These are the activations of a small network on made-up records, seen along a few directions, one row for each record.
After each row come some of the record's fields: Zepi, Ramak, Zavav, Gis, Fis.
A field that a record lacks is left out.
Other fields move the rows too, some of them a lot.
In the rows, 500 means zero.
Strong random noise was added to every row along 9 fixed directions; ignore it. To show where, here is one row again and again, with new noise each time:
[404 758 499 529 522 536 219 613 471 654 506 505 608 379 249 615 547 149
 387 286 625]
[421 719 734 638 565 329 573 364 186 451 640 567 352 625 427 443 654 398
 481 496 402]
[539 530 670 541 526 547 560 614 811 457 624 500 397 559 378 518 430 530
 619 610 569]
[304 460 617 477 372 635 838 612 772 590 426 447 672 218 685 643 368 472
 337 685 489]
[499 258 687 388 495 382 622 409 359 436 546 342 525 612 497 353 467 540
 477 537 224]
[482 452 615 548 360 530 547 431 683 611 693 161 717 503 476 532 223 442
 492 587 467]
[612 588 371 505 520 284 426 616 399 343 367 645 190 384 702 590 578 806
 464 540 608]
[483 539 465 579 528 546 672 548 349 410 445 474 451 365 481 398 566 669
 471 534 466]
[560 353 649 405 448 388 398 518 716 493 615 341 538 604 443 493 342 480
 516 512 483]
[382 604 753 459 628 643 636 551 407 618 518 591 400 552 378 654 611 205
 546 600 211]
[519 524 368 286 559 512 300 664 459 517 266 577 399 347 623 730 625 441
 337 499 459]

[600 565 430 654 573 594 625 466 367 402 592 534 378 593 405 386 532 669
 655 583 499] | (Zepi g4; Ramak y1; Zavav w1; Gis m3; Fis j4)
[540 360 330 365 565 620 569 626 407 496 325 584 422 440 589 630 519 485
 583 619 298] | (Zepi g1; Ramak y1; Zavav w1; Gis m2; Fis j2)
[607 603 590 559 576 484 527 550 578 396 582 553 247 601 465 533 523 661
 625 630 518] | (Zepi g2; Fis j1)
[477 720 505 613 536 516 465 393 279 531 597 485 503 529 420 483 591 412
 421 456 534] | (Zepi g1; Ramak y2; Zavav w3; Gis m4; Fis j4)
[498 388 465 460 371 453 631 551 752 424 441 362 537 350 759 573 358 692
 451 682 547] | (Zepi g4; Ramak y2; Zavav w3; Gis m2; Fis j3)
[532 756 401 535 492 536 358 555 551 608 539 662 427 454 593 806 462 406
 401 567 694] | (Zepi g4; Ramak y1; Zavav w1; Gis m4; Fis j3)
[433 303 617 366 418 381 548 455 655 456 443 467 603 488 636 419 481 555
 375 477 502] | (Zepi g3; Ramak y2; Zavav w2; Gis m4; Fis j3)
[494 795 525 520 552 547 364 439 511 596 498 513 323 543 651 819 614 365
 526 635 456] | (Zepi g3; Ramak y2; Zavav w2; Gis m2; Fis j3)
[545 596 484 573 356 257 372 400 363 634 596 325 465 481 704 736 267 523
 509 544 446] | (Zepi g4; Ramak y2; Zavav w3; Gis m3; Fis j3)
[406 626 580 382 596 533 506 677 408 569 352 797 369 362 494 692 648 368
 337 473 468] | (Zepi g3; Ramak y2; Zavav w3; Gis m4; Fis j1)
[539 300 413 296 499 432 483 520 382 478 370 611 500 490 663 547 505 548
 354 504 419] | (Zepi g4; Ramak y1; Zavav w1; Gis m4; Fis j4)
[515 574 516 534 527 397 406 559 468 467 520 575 418 508 413 491 529 463
 526 427 567] | (Zepi g1; Ramak y2; Zavav w3; Gis m5; Fis j4)
[459 373 366 461 507 570 563 497 177 534 412 509 689 391 394 335 509 497
 371 335 418] | (Zepi g4; Ramak y1; Zavav w1; Gis m4; Fis j4)
[594 733 318 517 562 537 400 582 432 453 415 617 278 399 646 694 620 639
 409 597 634] | (Zepi g1; Ramak y2; Zavav w3; Gis m4; Fis j3)
[482 507 442 502 491 639 583 507 516 495 485 426 604 410 496 456 512 536
 384 534 544] | (Zepi g1; Ramak y2; Zavav w3; Gis m4; Fis j4)
[540 775 595 579 561 419 365 379 554 433 597 514 270 667 590 617 666 475
 554 609 567] | (Zepi g4; Ramak y2; Zavav w2; Gis m2; Fis j3)
[434 437 625 608 407 294 554 462 568 484 557 534 569 502 453 308 425 558
 532 335 627] | (Zepi g1; Ramak y2; Zavav w2; Gis m3; Fis j2)
[343 467 575 384 460 367 473 613 439 520 355 554 592 309 494 531 538 342
 324 372 462] | (Zepi g3; Ramak y2; Zavav w3; Gis m2; Fis j1)
[411 370 672 547 415 499 706 565 747 561 523 481 578 430 463 436 333 550
 613 493 492] | (Zepi g4; Ramak y2; Zavav w2; Gis m4; Fis j3)
[598 472 524 538 473 357 383 538 637 335 597 416 494 526 356 292 453 704
 478 400 723] | (Zepi g3; Ramak y2; Zavav w3; Gis m1; Fis j1)
[558 443 330 401 510 496 226 647 414 577 344 336 531 350 380 545 456 473
 556 322 410] | (Zepi g4; Ramak y2; Zavav w3; Gis m6; Fis j3)
[465 774 525 642 537 460 398 579 515 458 573 629 443 452 319 480 589 418
 458 399 745] | (Zepi g4; Ramak y2; Zavav w3; Gis m5; Fis j3)
[511 581 629 542 465 371 479 259 718 295 635 377 467 698 676 382 637 594
 425 627 667] | (Zepi g4; Ramak y2; Zavav w2; Gis m2; Fis j4)
[532 458 470 395 561 493 378 653 421 614 375 657 398 441 438 612 500 464
 532 372 427] | (Zepi g1; Ramak y2; Zavav w2; Gis m5; Fis j3)
[588 707 479 571 504 356 210 382 594 372 630 486 437 646 482 429 621 544
 412 423 818] | (Zepi g4; Ramak y2; Zavav w2; Gis m1; Fis j3)
[605 271 530 277 554 443 393 468 383 557 432 513 396 655 581 582 484 517
 543 504 231] | (Zepi g4; Ramak y2; Zavav w2; Gis m6; Fis j3)
[376 632 498 685 391 394 702 634 481 609 389 553 412 189 663 670 365 596
 608 530 491] | (Zepi g1; Ramak y2; Zavav w3; Gis m6; Fis j4)
[504 381 591 526 342 352 594 428 558 575 661 440 632 529 590 524 206 551
 442 538 538] | (Zepi g4; Ramak y1; Zavav w1; Gis m4; Fis j3)
[492 148 511 233 408 405 443 411 505 507 382 166 680 494 686 471 422 485
 409 517 219] | (Zepi g1; Ramak y2; Zavav w3; Gis m6; Fis j4)
[590 533 592 496 529 387 507 484 482 460 559 510 258 612 613 626 480 604
 603 655 393] | (Zepi g4; Ramak y2; Zavav w3; Gis m3; Fis j3)
[445 551 503 700 433 384 748 375 423 333 519 531 499 428 624 246 566 809
 434 496 674] | (Zepi g4; Ramak y2; Zavav w2; Gis m1; Fis j4)
[367 646 674 729 468 475 811 492 317 548 588 509 478 385 426 447 444 539
 555 525 419] | (Zepi g4; Ramak y2; Zavav w3; Gis m1; Fis j1)
[224 592 715 597 431 464 681 410 418 567 529 554 746 385 410 333 574 313
 287 331 569] | (Zepi g3; Ramak y2; Zavav w2; Gis m3; Fis j3)
[524 348 335 488 452 443 564 601 331 575 342 580 475 350 601 555 366 632
 594 447 389] | (Zepi g1; Ramak y1; Zavav w1; Gis m6; Fis j4)
[397 571 525 602 399 312 608 525 391 474 430 437 496 275 618 481 469 618
 434 469 517] | (Zepi g1; Ramak y2; Zavav w3; Gis m6; Fis j1)
[532 249 619 154 489 348 259 390 453 518 502 374 622 676 559 516 504 323
 253 439 331] | (Zepi g4; Ramak y2; Zavav w3; Gis m4; Fis j3)

Which values does each new row have?
[480 530 585 459 481 440 409 530 654 580 492 548 444 519 555 649 466 413
 539 499 510] | (Zepi g4; Ramak y2; Zavav w2; Gis m4; Fis j3)
[619 380 465 379 531 490 411 538 477 490 463 390 409 544 533 563 453 589
 559 555 347] | (Zepi g4; Ramak y2; Zavav w3; Gis m1; Fis j3)
[651 720 229 506 598 814 358 590 690 407 451 359 375 448 542 684 622 582
 540 734 610] | (Zepi g4; Ramak y2; Zavav w3; Gis m2; Fis j3)
[499 317 563 536 530 633 548 531 723 391 540 315 678 533 155  95 512 574
 640 338 553] | (Zepi g4; Ramak y2; Zavav w2; Gis m2; Fis j4)
[669 429 428 557 453 293 280 508 376 480 618 378 503 543 320 345 313 690
 551 291 603] | (Zepi g4; Ramak y2; Zavav w3; Gis m4; Fis j3)
[424 570 436 420 566 787 567 391 592 412 419 446 631 494 591 439 779 435
 273 614 560] | (Zepi g4; Ramak y2; Zavav w2; Gis m1; Fis j4)
[624 314 259 345 577 636 616 485 505 107 304 330 451 444 685 254 759 903
 353 699 493] | (Zepi g4; Ramak y2; Zavav w3; Gis m2; Fis j3)
[496 348 549 288 556 640 295 512 495 608 499 240 683 591 272 521 487 161
 522 434 223] | (Zepi g4; Ramak y2; Zavav w3; Gis m2; Fis j3)
[627 436 465 420 605 430 346 661 406 466 416 589 290 517 369 508 528 590
 629 403 413] | (Zepi g4; Ramak y2; Zavav w3; Gis m1; Fis j3)
[641 635 283 584 548 497 154 524 406 457 541 318 483 525 276 439 526 480
 617 351 600] | (Zepi g1; Ramak y2; Zavav w3; Gis m2; Fis j4)
[535 407 477 352 518 169 313 602  86 580 331 694 328 424 552 613 481 517
 441 280 328] | (Zepi g4; Ramak y2; Zavav w3; Gis m4; Fis j3)
[519 457 636 433 535 555 500 396 673 439 650 496 534 742 462 468 539 366
 486 614 509] | (Zepi g4; Ramak y1; Zavav w1; Gis m3; Fis j4)
[559 633 466 625 401 250 339 283 390 498 674 466 489 647 643 542 416 520
 473 487 645] | (Zepi g4; Ramak y1; Zavav w1; Gis m6; Fis j4)
[491 551 644 426 623 376 465 536 513 419 471 889 237 673 528 569 701 400
 542 515 513] | (Zepi g4; Ramak y1; Zavav w1; Gis m6; Fis j4)
[304 849 398 650 475 622 365 660 517 698 461 701 690 240 288 635 533 132
 368 272 805] | (Zepi g4; Ramak y1; Zavav w1; Gis m3; Fis j4)
[466 804 508 749 541 494 606 615 529 459 575 861 340 429 394 504 558 559
 528 468 824] | (Zepi g4; Ramak y1; Zavav w1; Gis m4; Fis j4)
[530 395 571 331 434 379 275 442 795 432 560 458 639 601 542 427 497 481
 257 416 746] | (Zepi g4; Ramak y2; Zavav w2; Gis m5; Fis j3)
[474 429 512 378 449 518 228 548 821 545 476 322 709 473 372 465 466 336
 440 338 631] | (Zepi g4; Ramak y2; Zavav w2; Gis m2; Fis j3)
